A small network was shown many inputs. Here are its activations along a few directions, one row for each input.
Each table varies a few parts of the input and shows all the possible inputs, shuffled.
Descriptions start from the smaller parts, as in this example, which fits no table here: one of 4 places along a line, together with either a single point or one of 9 places along a line or (one of 2 separate values, together with one of 8 places around a ring).
Shared parts are said once, and a part with two or three values counts as separate values.
In the rows, 128 means zero.

Other details of the inputs shift rows strongly along three fixed directions, in all tables alike. That doesn't count.

Rows:
row 1: [137 160 116 164 112 141  97 118 155 105 101]
row 2: [130 116 131 141 167 114 117 103 161 116 110]
row 3: [143 108 130 150 160  99 114  99 152 116 118]
row 4: [142  49  98 153 165 138 116 103 117 159 169]
row 5: [139 139 152 166 134 106 102 101 165  98  99]
row 6: [108 167 142  87 102 142 125 160 124 123 116]
row 7: [116  75 152 113 174 115 135 137 120 146 142]
row 8: [135 134 177 124 145  83 117 116 165 111  92]
row 9: [116 160 103 155  94 160 121 133 106 111 138]
row 10: [114 166 138 114 100 117 148 150 109 134 125]
row 11: [134 137 162 129 151  82 129 107 166 118  92]
row 12: [115 139 101 126 110 156 137 137 103 141 146]
row 13: [139 120 132 137 158  96 117 106 160 121 110]
row 14: [106 122 157  83 162 115 140 130 145 126 114]
row 15: [108  92 124 101 145 151 146 163  90 160 161]
row 16: [159  73 113  74 154 116 148 115 134 150 144]
row 17: [192  58  39 182 138 144 124  86 119 152 173]
row 18: [110 141 159  85 115 123 146 173  97 137 134]
row 19: [171 152  59 171  70 157 130 122 109 123 146]
row 20: [117 143 122 118 105 151 123 158 103 126 138]
row 21: [107 159 179 113 135  94 139 128 147 106  94]
row 22: [108 174 133 128  83 163 115 139 122 106 121]
row 23: [112 149 137 137 105 138 144 151 105 139 136]
row 24: [117 162 130 117 105 124 143 151 107 134 130]
row 25: [123 109 177  99 178  94 125 130 163 123 100]
row 26: [124 134 139 141 143 112 137 120 136 125 119]
row 27: [122  85 153 112 170 110 143 138 121 154 139]
row 28: [177 118 144 116 132  87 126 110 169 120  98]
row 29: [113 147 119 109 100 155 126 148 112 138 136]
row 30: [116 171  89 171  87 173 122 116 118 118 135]
row 31: [128 158 125 139 119 128 110 107 153  99 108]
row 32: [159 101  39 236 123 159  97  66 130 139 163]
row 33: [132 152 120 148 122 127 108 113 147 100 110]
row 34: [126 121 144 137 137 121 116 127 135 116 122]
row 35: [ 95 141 167  91 122 128 149 171  99 134 131]
row 36: [101  88 117 108 150 147 152 151  81 155 169]
row 37: [121 148 177 120 153  83 134 112 170 109  86]
row 38: [125 136 144 156 139 130  95  91 176  98  96]
row 39: [140 159 118 173 110 133 102 117 151 108 105]
row 40: [168  82 143  86 163  74 155 115 148 144 122]
row 41: [153 120 110  90 108 124 164 152  96 149 149]
row 42: [104 166 133  92 105 146 139 146 119 126 120]
row 43: [ 92 133 156  80 128 145 139 163 109 131 132]
row 44: [130 170  85 179  85 157 124 129 109 122 135]
row 45: [183 131 115 135 125 115 100 103 181  99  93]
row 46: [112  90 104  95 138 145 151 141  88 171 173]
row 47: [116 171 127 157  86 134 136 131 108 115 130]
row 48: [136 108 128 135 157 112 111  87 160 117 117]
row 49: [129 132 142 138 131 100 135 116 131 125 122]
row 50: [116 121 164  76 155 115 126 140 150 130 107]
row 51: [131  61 109 172 171 121 139 102 106 158 167]
row 52: [120  92 122 116 129 128 154 157  80 177 170]
row 53: [122 126 157 114 154 108 113  95 169 102 100]
row 54: [119  74 156 111 195  93 137 116 140 135 128]
row 55: [108 139 156  79 118 128 141 176  99 133 132]
row 56: [114 168 125 140  89 159 113 148 116 105 124]
row 57: [169  91 143  73 158 100 124 115 173 124 106]
row 58: [115 172 109 156  97 151 133 139 112 117 130]
row 59: [175 126 149  98 139  91 116 120 180 105  87]
row 60: [116 152 126 152 126 138 113 105 149 100 111]
row 61: [133  56 103 155 172 143 123 105 124 161 162]
row 62: [ 89 133 145  83 129 143 149 148 104 134 139]
row 63: [123 177 120 138  86 144 118 154 119 118 120]
row 64: [138 162 101 167 113 133 102 108 152 104 109]
row 65: [108 137 143  74 123 135 135 175 108 139 130]
row 66: [156  73  89  87 120 156 151 144  91 171 176]
row 67: [115 178 129 122  82 157 114 142 124 108 117]
row 68: [139  89 154 125 172  94 125 116 151 143 118]
row 69: [145 156 115 180 107 125 104 112 147 115 113]
row 70: [132 171  91 184  83 151 128 126 107 126 136]
row 71: [104 141 127 127 113 157 126 155 104 124 137]
row 72: [137  79  91 178 150 143 114  85 123 137 161]
row 73: [121 158 153 160 115 118 118 119 147 106 103]
row 74: [102 138 168  93 113 121 150 166  97 137 135]
row 75: [149   4  69 174 182 152 125  89 103 195 197]
row 76: [144 146 129 190 130 108 104  83 163  94 104]
row 77: [ 97 136 152  76 126 148 142 160 114 139 131]
row 78: [119 136  96 134 113 154 135 143  99 140 147]
row 79: [179 115 135 117 135  94 123 113 166 118 103]
row 80: [126 159  88 189  85 159 120 122 103 114 146]
row 81: [117  97 131 112 130 130 157 159  82 174 162]
row 82: [164 121 106 103 123 124 132 112 148 121 122]
row 83: [114 166 142 111 102 123 143 153 104 122 127]
row 84: [ 97 133 157  74 121 143 137 163 106 129 135]
Description of these inputs: one of 2 separate values, together with one of 6 places along a line, together with either a single point or one of 6 places around a ring.
The inputs of row 63 and row 13 match in every part but the choice among 2 separate values. If row 65 is changed in the same way as row 63 into row 13, which row does it become?
> row 64
The inputs of row 9 and row 56 match in every part but the choice among 2 separate values. If row 83 is changed in the same way as row 9 into row 56, which row does it become?
> row 18
The inputs of row 77 and row 30 match in every part but the choice among 2 separate values. If row 61 is changed in the same way as row 77 into row 30, which row does it become?
> row 14
Which other rows does row 29 become when the place on the ring of 6 takes its other values? List them by row number.
> row 22, row 38, row 67, row 75, row 77
Which other rows does row 81 become when the choice among 2 separate values takes its other values? List them by row number.
> row 11
Which other rows does row 10 become when the choice among 2 separate values takes its other values? List them by row number.
> row 52
Which other rows agree with row 14 in the choice among 2 separate values and the place on the line of 6? List them by row number.
> row 12, row 31, row 32, row 60, row 72, row 82
